These are the activations of a small neural network, seen along a few directions. Each row is one input.
In each table, some parts of the input vary, and every possible input appears once, in random order.
Descriptions start from the smaller parts, as in this example, which fits no table here: ring(8) and (point or ring(9) or (values(3) and line(4))).
Shared parts are said once, and a part with two or three values counts as separate values.
(in the rows, 128 means zero)

Other details of the inputs shift rows strongly along two fixed directions, in all tables alike. That doesn't count.

A family of inputs:
r1: [ 38 139  61  63 159 137 125 207 214 120  87]
r2: [124 150 144 173 126 151 120 109  92 154 141]
r3: [148  45 109  70  91  72 125 113 112  98 161]
r4: [ 73 139 128  96 140 136 111 175 145  97 121]
r5: [124  85  68  71  77  74 137 125 135  92 162]
r6: [219  59  82 124  84  80 160 106  76 109 139]
r7: [152 188 164 172 137 143 142  92 112 143 139]
r8: [211  38 108  97  54  48 147  87  68  96 223]
r9: [109 224 179 181 152 173 107 129 117 164 130]
r10: [163  66 125 114  81 103 141  88 113 125 152]
r11: [121  81  55  84 101 110 121 185 125  98  95]
r12: [244 133 146 215 119 131 111  94  51 175 157]
r13: [108 169 200 157 180 159 106 131 153 144  95]
r14: [205 170 184 205 108 118 144  64  80 167 179]
r15: [ 58 142  79  76 142 135 137 196 172 133 101]
r16: [ 94 171 189 141 169 167  93 145 126 147 108]
r17: [ 60  83  84  57 121 133 104 155 183  98 100]
r18: [ 44 104 108  38 161 125 127 171 196  69  66]
r19: [168 187 160 218 170 172 106 141 123 168  82]
r20: [ 79  70  83  53  96 121 120 147 144 100 117]
r21: [219 160 167 185 133 127 169  76  73 188 177]
r22: [ 91 202 144 157 183 170 133 168 179 171  90]
r23: [104 190 179 153 184 166 124 139 151 118 107]
r24: [199  26  79 115  44  55 152  63  63 113 208]
r25: [149  72  91 115  91  91 163  84 102 102 151]
r26: [ 37 113  92  59 147 119 126 195 214  62  80]
r27: [122 187 196 178 173 194 116  97 134 166 102]
r28: [120 191 179 217 163 175 118 104 129 168 111]
Each input here is: line(4) and (values(2) or ring(5)).
The inputs of r15 and r21 match in every part but the line(4) part. If r20 is changed in the same way as r15 into r21, which row does it become?
> r27
Change only the ring(5) part in r10. List by row number the other rows that result.
> r13, r14, r26, r28
Change only the values(2) part in r6. List by row number the other rows that result.
> r21

A family of inputs:
r29: [ 51 187 169 110 189 178  80 178 190 140  78]
r30: [140  62 120  64  86  76 128 126 122  98 159]
r31: [ 67 176 125 133 171 186  94 190 170 162  81]
r32: [ 51 130  70  93 109 103 150 149 173 106 127]
r33: [107 189 200 145 169 175  95 142 124 123 104]
r34: [ 67  94  59  75 115 122 128 202 154 107  87]
r35: [173 151 218 182 157 136 127  77  95 136 156]
r36: [188  34 127 118  56  69 143  46  59 104 207]
r37: [213  65  99 111  69  60 135 111  87 118 192]
r38: [142 174 159 165 156 161 121 163 115 168  97]
r39: [144  55 112  77  77  97 148  93 113  69 135]
r40: [112  69 115  69 127  81 146 130 147  97 122]
r41: [ 79  77  98  57 113 116 130 129 185  93  99]
r42: [128 113 101 105 104  71 178 124 143 106 153]
r43: [146 167 160 155 157 164 112 153 125 177 110]
r44: [180 108 101 106  72  76 163  80  63 140 216]
r45: [ 57 217 137 149 160 161 136 147 193 140  88]
r46: [159  76  80 107  85  98 145 116 122  87 120]
r47: [ 66 109  59  63 126 101 121 212 185  67  82]
r48: [136  92  91  86  88 103 183 102 141 119 164]
r49: [110 162 190 173 154 179 103  97 105 134 117]
r50: [150  65  69 116  82  85 131 111 118 112 157]
r51: [ 50  78  97  69 119 119 116 145 174  86 105]
r52: [155 172 165 173 184 165 125 126 127 160 104]
r53: [201 106 115 113  94  65 185  70  81 130 194]
r54: [ 96  93  61  91 106 100 138 155 177  75  86]
r55: [ 62 230 132 131 182 178 134 139 183 144  77]
r56: [216  61  96 134  62  69 151  74  97 118 178]
r57: [ 71 235 143 124 186 171 122 165 164 153  97]
r58: [215  56 154 103  63  63 139  70  53 110 213]
r59: [ 54  83 107  47 150 106 131 171 203  68  87]
r60: [117  73 123  81  88  95 117 118 107  88 171]
r61: [ 60  81  99  54 118 117 127 145 198  77  87]
r62: [175 180 183 170 133 145 153 105  96 179 191]
r63: [ 42  94  90  53 124 113 107 177 169  94 102]
r64: [ 60 188 125 152 185 193  83 160 177 137  72]
r65: [176 149 213 176 156 144 133  86  83 126 143]
r66: [ 70  70  47  69 113 119 130 166 170 112  91]
r67: [201 155 170 201 150 127 130 100 107 155 156]
r68: [165 174 175 182 125 156 147  98  88 181 202]
r69: [ 64  91  48  48 123 128 107 193 168  98  92]
r70: [117 170 139 193 149 156 109 133 126 146 113]
r71: [138  69  75  90  97 108 150 131 145 121 108]
r72: [153 193 155 181 136 141 144  71  85 177 169]
r73: [178 170 165 212 123 141 109 120  77 164 161]
r74: [138 178 159 188 156 178 130 131 132 168  77]
r75: [163  77  85  84  92  90 122 137 116 100 147]
r76: [166  74  83 101  85  99 136 105 130 100 133]
r77: [  7 185 154 134 197 190  85 163 197 142  55]
r78: [227  57 108 130  90  71 171  92  60 113 162]
r79: [114  65 112  61 126  87 142 132 159  93 126]
r80: [125 157 135 168 155 174 104 118 122 164 108]
r81: [141 184 153 187 146 166  97 138 101 150 122]
r82: [ 55  88  92  48 119 119 106 167 165 100 117]
r83: [233  68 108 126  64  66 146 101  49 110 185]
r84: [210  84 131 125  88  78 199  73  84 134 218]
r85: [195 148 160 196 125 149 137  83  81 160 122]
r86: [194 143 171 196 150 136 151 115  87 167 125]
r87: [ 58 229 148 142 169 159 122 179 186 145 100]
r88: [ 71  88  50  62 113 119 122 192 147  89  93]
r89: [176 147 161 211 130 154 133  94  68 189 135]
r90: [208 161 176 182 138 148 114 105  72 184 153]
r91: [ 64  87 103  59 115 121 125 134 186  69  92]
r92: [161 155 198 176 125 154 106  97  65 141 164]
r93: [192 161 164 205 123 137 102 105  80 177 178]
r94: [182 163 159 188 134 154  95 109  83 167 164]
r95: [112 173 191 172 163 170 111 103 142 158  94]
r96: [200  51 100 109  98  78 167 109  97 132 157]
r97: [107 182 141 187 162 178  99 131 124 142  94]
r98: [ 77 197 137 165 202 160 115 183 188 117  63]
r99: [ 88 102  69  80 145 109 135 184 174  66  76]
r100: [ 76  87  55  85 118 122 129 159 145  95  85]
r101: [ 79 187 129 142 180 194 104 155 186 139  50]
r102: [ 95 208 154 172 139 148 127 140 137 162 148]
r103: [135 171 203 157 158 148 100 128 118 166 126]
r104: [135 142 188 176 143 157 106  78 106 170 145]
r105: [137  64 123  89  81  87 122 114 102 112 180]
r106: [130  85  79  74 104 101 133 170 119  98 111]
r107: [136 174 164 185 137 161 151  90 107 175 178]
r108: [150 174 162 175 179 161 113 129 139 144 108]
Describe the family of inputs behind these rows.
> ring(5) and (values(3) or line(5) or (values(2) and line(4)))
The inputs of r41 and r79 match in every part but the ring(5) part. If r101 is changed in the same way as r41 into r79, which row does it become?
> r52
The inputs of r88 and r85 match in every part but the ring(5) part. If r60 is changed in the same way as r88 into r85, which row does it become?
> r91
The inputs of r54 and r70 match in every part but the ring(5) part. If r61 is changed in the same way as r54 into r70, which row does it become?
> r51
Change only the values(2) part in r34. List by row number the other rows that result.
> r31
Change only the line(5) part in r35. List by row number the other rows that result.
> r40, r59, r65, r79
